A small network was shown many inputs. Here are its activations along a few directions, one row for each input.
Each table varies a few parts of the input and shows all the possible inputs, shuffled.
A made-up example of a description, with smaller parts first: one of 5 places around a ring, together with either a single point or one of 9 places along a line or (one of 3 separate values, together with one of 6 places along a line).
Shared parts are said once, and a part with two or three values counts as separate values.
In the rows, zero is written as 128.

Other details of the inputs vary at random and push rows far along two fixed directions, the same in every table; ignore that.

A family of inputs:
row 1: [141 167 116  76 158 132 120 130 124  96 141 123 103]
row 2: [119 113 105 168 129  80 135 137 134 177 126 126  96]
row 3: [119 116 184 107 128 169 128 147 172 144 118 102 178]
row 4: [147 145 164  52 149 157 123 114 129  53 121 124 152]
row 5: [100  72 150 116 103 183 103 114 169 144 132 115 157]
row 6: [113 131 117 214  83 126 112 148 137 213 119 108 157]
row 7: [118 103 113 167 130  59 146 132 120 177 126 138 105]
row 8: [125 112 171 179 115  83 153 156 133 200 108 117 174]
row 9: [114 122 120 101 125 151 108 103 145  70 133 130 113]
row 10: [124 116 171 102 118 185 115 141 156 158 126  99 188]
row 11: [194 196  26 212 148 178 216 157   5  86 161 213  43]
row 12: [111 125  94 170 126  96 128 146 143 182 133 119  93]
row 13: [102  45 194  84 122 150 132  97 166  99 118 138 165]
row 14: [160 208  61 147 150  52 131 136  73 123 138 134  65]
row 15: [127 120 124  75 134 141 112  85 127  35 129 142 109]
row 16: [105 119 145 201  96 125 123 150 161 189 110 109 157]
row 17: [129  79 204  41 159 147 142 119 152 110 128 130 165]
row 18: [107 103 100 185 108 113 120 152 145 234 137 110 118]
row 19: [148 181  96 119 129  80 122  96  71  39 120 155 108]
row 20: [139 160 116 134 121 113 116 111 109  76 115 135 122]
row 21: [146 158 118  39 155 168 103 117 115  83 150 121 119]
Description of these inputs: either a single point or (one of 4 places along a line, together with one of 5 places around a ring).
Question: Which other rows does row 15 become when the place on the ring of 5 takes its other values? List them by row number.
Answer: row 2, row 4, row 14, row 20
Question: Which other rows does row 1 become when the place on the line of 4 takes its other values? List them by row number.
Answer: row 14, row 17, row 21

A family of inputs:
row 22: [141 172  78 143 137  99 121 134 111 128 139 126  79]
row 23: [118  57 166 175 121 189 183 160 150 211 130 145 156]
row 24: [134 122 134 101 150 114 135 119 132  99 130 135 105]
row 25: [140 142 138  74 144 132 125 109 113  54 124 134 134]
row 26: [132 104 131 222 109 156 171 165 121 196 128 145 140]
row 27: [131 144 133 115 136 133 130 145 136 149 138 121 127]
row 28: [131 144 126 135 130 125 129 145 130 171 134 119 136]
row 29: [127 119 122  73 141 129 119  91 121  61 138 145 112]
row 30: [137 132 148 126 131 113 133 131 120 134 124 130 145]
row 31: [125 134 120 136 131 122 133 150 138 163 135 113 123]
row 32: [130 108 191  71 141 158 128 118 145  92 122 131 169]
row 33: [128 141 104 128 121 129 109 125 124 122 129 124 121]
row 34: [143 200  91 154 124 105 116 137  97 121 131 124 115]
row 35: [126 160  91 143 115  90 120 105 104  83 127 141 101]
row 36: [120 117 117 125 132 103 128 116 127 113 136 138 103]
row 37: [126 117 139 119 143 107 146 137 131 133 129 127 125]
row 38: [143 137 134  69 144 132 126 108 111  58 127 134 132]
row 39: [111  58 165 210 114 169 192 180 157 246 128 141 143]
row 40: [134 152 138 128 124 138 118 139 129 140 129 118 146]
row 41: [130 111 136 125 139 110 137 121 135 134 124 131 121]
row 42: [152 190  91 125 130 114 113 131  93 111 138 127 112]
row 43: [133 171  94 190 118  64 139 141  97 144 116 126 115]
row 44: [133 160  88 156 122  77 123 121  99 108 122 141 100]
row 45: [147 162 129  63 145 157 111 117 112  80 139 127 127]
row 46: [129 110 131 228 108 157 171 164 124 190 125 142 144]
row 47: [130 127 148 118 145 108 144 138 129 138 131 133 128]
row 48: [126  89 179  62 144 157 133 116 144  96 122 124 159]
row 49: [119 137 122 189 106 115 123 146 145 184 116 108 134]
row 50: [121 147 115 116 123 143 107 119 131  95 124 124 128]
row 51: [122  96 162  99 128 168 117 127 161 143 124 111 148]
row 52: [119  84 172  94 142 139 143 128 151 136 123 122 160]
row 53: [123 102 154 125 118 156 118 132 161 157 122 110 151]
row 54: [108  89 170 113 119 143 128 120 161 117 111 128 160]
row 55: [129 125 119 128 124 105 124 118 120 112 122 137 122]
row 56: [114 120 109 146 120 125 115 125 136 156 137 121 120]
row 57: [130 162  76 132 124 114 104 112 100 105 140 129  92]
row 58: [121 105 155 115 124 155 126 142 151 164 125 106 157]
row 59: [125 109 134 181 119  87 140 140 133 190 115 122 123]
row 60: [129 109 162  67 132 180 116 123 151 103 129 112 164]
row 61: [134 145 114  93 141 140 123 127 123 113 137 120 126]
row 62: [115 120 113 176 111 113 119 147 136 195 124 115 127]
row 63: [128 157  86 159 113  78 121 112 100 105 129 141  97]
row 64: [115 147 105 142 113 130 107 115 127 110 131 122 121]
row 65: [127  63 167 186 110 190 173 160 146 199 127 141 165]
row 66: [116  95 173 135 119 133 134 126 161 138 109 121 156]
row 67: [144 171  80 124 139 111 116 121 106 112 137 128  90]
row 68: [131 100 189  61 146 158 131 117 141 101 125 130 162]
row 69: [119 107 125 143 131  99 134 128 132 151 124 134 124]
row 70: [118 110 124 152 108 102 126 118 130 140 126 132 127]
row 71: [141 157 148  79 144 134 123 110 113  55 124 138 139]
row 72: [145 171  98 139 144  76 138 130  89 127 133 140 104]
row 73: [116  95 152  65 141 177 112 115 159 106 132 123 147]
row 74: [105  87 152 102 128 163 115 124 166 136 137 117 137]
row 75: [125 133 112  99 141 138 114 126 134 108 137 128 108]
row 76: [131 148  89 132 124  88 119 105  96  96 134 142  91]
row 77: [133 124 128  70 144 131 118 100 116  60 127 143 116]
row 78: [127 169  79 140 118 114 102 112 104  96 137 129  99]
row 79: [133 186  80 186 114  90 123 147 102 152 125 113 115]
row 80: [156 156  77 175 131 142 164 141  68 125 141 164  86]
row 81: [115 104 158  77 128 180 106 115 159  95 125 121 155]
row 82: [130 121 128  68 154 128 124 107 125  59 134 145 106]
row 83: [123 117 136 189 112  88 138 140 138 180 111 122 131]
row 84: [125 114 165  72 132 180 115 124 153  98 126 112 165]
row 85: [123 133 122 185 108 114 122 146 143 189 119 110 132]
row 86: [124  84 170 126 122 131 134 125 157 147 115 122 152]
row 87: [130 167  69 155 114 102 105 117 100 118 138 128  95]
Question: Changing only one part turns row 62 into row 50. The same change can be made to row 48. Which row results?
Answer: row 43
Question: What is each input in this table made of?
Answer: one of 6 places along a line, together with either a single point or (one of 2 separate values, together with one of 5 places along a line)
Question: Which other rows does row 79 become when the choice among 2 separate values takes its other values? List them by row number.
Answer: row 43
Question: Which other rows agree with row 61 in the place on the line of 6? List them by row number.
Answer: row 23, row 28, row 29, row 41, row 52, row 56, row 67, row 69, row 72, row 73
Question: Which other rows does row 37 become when the place on the line of 5 takes its other values? List them by row number.
Answer: row 24, row 36, row 47, row 82
Question: Which other rows agree with row 86 in the place on the line of 6? List them by row number.
Answer: row 30, row 33, row 38, row 42, row 53, row 55, row 60, row 65, row 70, row 87

A family of inputs:
row 88: [127  96 165  84 136 143 127 111 138 103 123 133 150]
row 89: [112  90 161  94 131 148 125 120 156 121 128 127 147]
row 90: [148 183  85 104 141 106 116 118  94  80 134 129  97]
row 91: [152 173 112 106 147  97 129 119  95  75 127 139 110]
row 92: [114 122 114 169 116 105 125 139 137 176 125 118 127]
row 93: [127 155 105 173 112 101 121 146 121 171 126 111 126]
row 94: [137 159 104 103 129 132 105 111 109  92 136 126 118]
row 95: [138 130 112 170 129 138 161 147 106 153 137 147 111]
row 96: [127  74 177  93 137 218 149 136 155 125 131 136 161]
row 97: [139 129 109 198 122 117 171 147 100 165 130 149 115]
row 98: [134 121 148  95 137 124 131 121 126  99 124 130 138]
row 99: [122 129 119 100 124 150 104 105 138  82 133 126 121]
row 100: [130 136 116 103 137 112 124 108 110  77 128 142 114]
row 101: [116 119 115 155 119 104 125 125 135 143 127 129 109]
row 102: [146 170  89 104 141 100 117 110  89  81 138 141  93]
row 103: [109  97 133 162 112 123 123 133 158 172 122 116 131]
row 104: [127 143 129 163 125 104 132 151 135 181 121 112 135]
row 105: [125 150 128 168 117 112 124 150 134 179 122 108 141]
row 106: [119 127 128 100 125 150 108 114 138 101 133 123 137]
row 107: [120 103 175 129 130 130 138 146 160 172 120 115 160]
row 108: [129 135 113 146 123 109 121 132 124 157 128 121 123]
row 109: [124 120 124 112 130 119 124 105 125  84 123 140 112]
row 110: [134 130 118 167 116 167 143 150 120 157 132 138 130]
row 111: [117  82 190  76 135 163 130 127 167 127 125 118 166]
Question: What is each input in this table made of?
Answer: one of 4 places along a line, together with either a single point or one of 5 places along a line
Question: Changing only the place on the line of 4 turns row 106 into row 89. The same change can be made to row 110. Which row results?
Answer: row 95
Question: Which other rows does row 105 become when the place on the line of 4 takes its other values? List them by row number.
Answer: row 91, row 104, row 107
Question: Which other rows does row 108 become when the place on the line of 5 takes its other values? List them by row number.
Answer: row 90, row 92, row 103, row 104
Question: Which other rows does row 93 become when the place on the line of 4 takes its other values? List them by row number.
Answer: row 90, row 98, row 111

A family of inputs:
row 112: [126 107 171  88 165 112 146 153 164 173 130 109 132]
row 113: [147 206  63 136 128  88 103 123  82 104 135 125  91]
row 114: [135 165  99 121 136  87 123 108 106  64 127 142  92]
row 115: [145 203  74  83 141 115  96 107  86  53 142 130  99]
row 116: [127  93 143 100 134 162 131 118 135 115 133 138 132]
row 117: [121 143  97 161 125  91 124 128 124 132 125 128  97]
row 118: [144 168  92 135 128 102 129 125  80 112 136 139 118]
row 119: [142 195  75 167 124  85 115 135  99 129 126 122  98]
row 120: [128 122 128 220 106  91 153 160 122 219 115 123 144]
row 121: [112  93 170 147 108 118 123 141 159 196 114 103 174]
row 122: [117 150  73 186 113  64 116 136 111 177 133 122  97]
row 123: [138 177  79  99 145 105 115 103 101  35 134 144  74]
row 124: [148 174  57 155 135  94 133 121  77  97 137 151  70]
row 125: [131 112 135  82 145 167 135 110 127  66 133 147 118]
row 126: [124  94 175 125 124 180 140 142 158 156 122 123 169]
row 127: [143 194  74 163 123  85 110 134  95 134 130 121  99]
row 128: [139  99 179  58 176 151 161 147 149 136 137 129 134]
row 129: [142 182 103 120 135  94 121 117 101  64 123 134 106]
row 130: [121 130  92 239 110  81 157 160 118 203 124 137  98]
row 131: [124 128  83 224 105  79 143 153 106 222 130 131 104]
row 132: [114  80 159 123 121 139 138 126 139 156 131 133 158]
row 133: [117  98 170 169 116 160 152 159 160 182 119 123 162]
row 134: [111 107 152 133 123 151 128 137 170 140 123 115 138]
row 135: [124  99 157 102 135 190 139 129 151 111 131 131 141]
row 136: [125 107 171  86 129 144 114 117 149 113 119 115 164]
row 137: [129  95 156 104 133 148 139 115 134 107 125 141 142]
row 138: [119 133 118 173 118  77 131 130 127 151 118 126 116]
row 139: [113  69 184 130 125 154 154 131 160 139 119 138 158]
row 140: [144 162  73 168 122  74 134 124  74 136 135 146  91]
row 141: [119  67 178 119 123 153 140 125 150 154 124 132 162]
row 142: [120 102 157  97 130 127 120 110 149 107 120 126 142]
row 143: [128 165  77 195 115  84 122 144 119 172 127 116  95]
row 144: [109  86 163 111 118 163 114 132 173 166 127 105 157]
row 145: [144 192  74  97 145 123 109 107  99  42 138 134  77]
row 146: [131 163 103 130 124  87 111 123 104 122 129 121 126]
row 147: [147 181  97 112 135  93 113 112  97  73 124 130 109]
row 148: [128 179  92 201 115  81 129 152 118 161 122 120 107]
row 149: [109  84 149 155 113 161 138 149 155 201 135 118 156]
row 150: [140 119 150 103 132 148 133 122 118 109 126 134 149]
row 151: [129 170  77 127 128 108 105 122 108 115 142 122  98]
row 152: [111  79 147 124 123 154 135 131 145 159 135 131 147]
row 153: [132 125 147  69 138 184 122 119 126  90 139 132 153]
row 154: [130 102 159 126 120 143 137 133 130 155 123 126 162]
row 155: [147 176  64 177 127 107 136 138  89 133 137 139  82]
row 156: [140 126 138  62 150 156 134  96 111  32 132 154 119]
row 157: [119 126 113 175 110  70 122 132 124 184 122 120 122]
row 158: [140 130 152  86 141 158 141 117 121  59 125 144 140]
row 159: [128 130 120 217 105 112 143 166 124 228 124 119 139]
row 160: [113  86 165 122 120 121 121 121 157 153 119 118 153]
row 161: [134 112 139  70 137 189 123 115 132  92 141 133 134]
row 162: [138 146 120  49 146 165  99  99 128  46 139 126 114]
row 163: [113  70 195 155 115 155 155 150 165 186 111 120 183]
row 164: [132 132 124  51 148 149 106  93 131  38 131 135 111]
row 165: [127 122 167  71 138 149 119 111 144  71 118 123 153]
row 166: [135 116 132 104 133 173 128 125 130 114 138 132 128]
row 167: [107 108 112 203 102  79 124 149 143 228 122 111 123]
row 168: [115  78 180 146 111 172 139 153 163 206 123 114 181]
row 169: [126 117 132  68 140 145 106 101 137  74 132 128 120]
row 170: [134 130 146 111 135 171 137 132 130 104 128 134 141]
row 171: [114 114 164 133 122 148 125 141 164 152 117 110 158]
row 172: [130 113 149  85 142 192 138 122 144  74 134 139 130]
row 173: [113 102 151  88 128 125 112 109 143 115 129 124 148]
Question: What is each input in this table made of?
Answer: one of 2 separate values, together with either a single point or (one of 5 places around a ring, together with one of 6 places along a line)
Question: Changing only the choice among 2 separate values turns row 168 into row 113. The same change can be made to row 153. Which row results?
Answer: row 115
Question: Changing only the choice among 2 separate values turns row 154 into row 121. The same change can be made to row 170. Which row results?
Answer: row 171
Question: Which other rows does row 149 become when the place on the line of 6 takes its other values? List them by row number.
Answer: row 135, row 155, row 161, row 166, row 172
Question: Which other rows does row 154 become when the place on the line of 6 takes its other values? List them by row number.
Answer: row 118, row 120, row 150, row 158, row 163
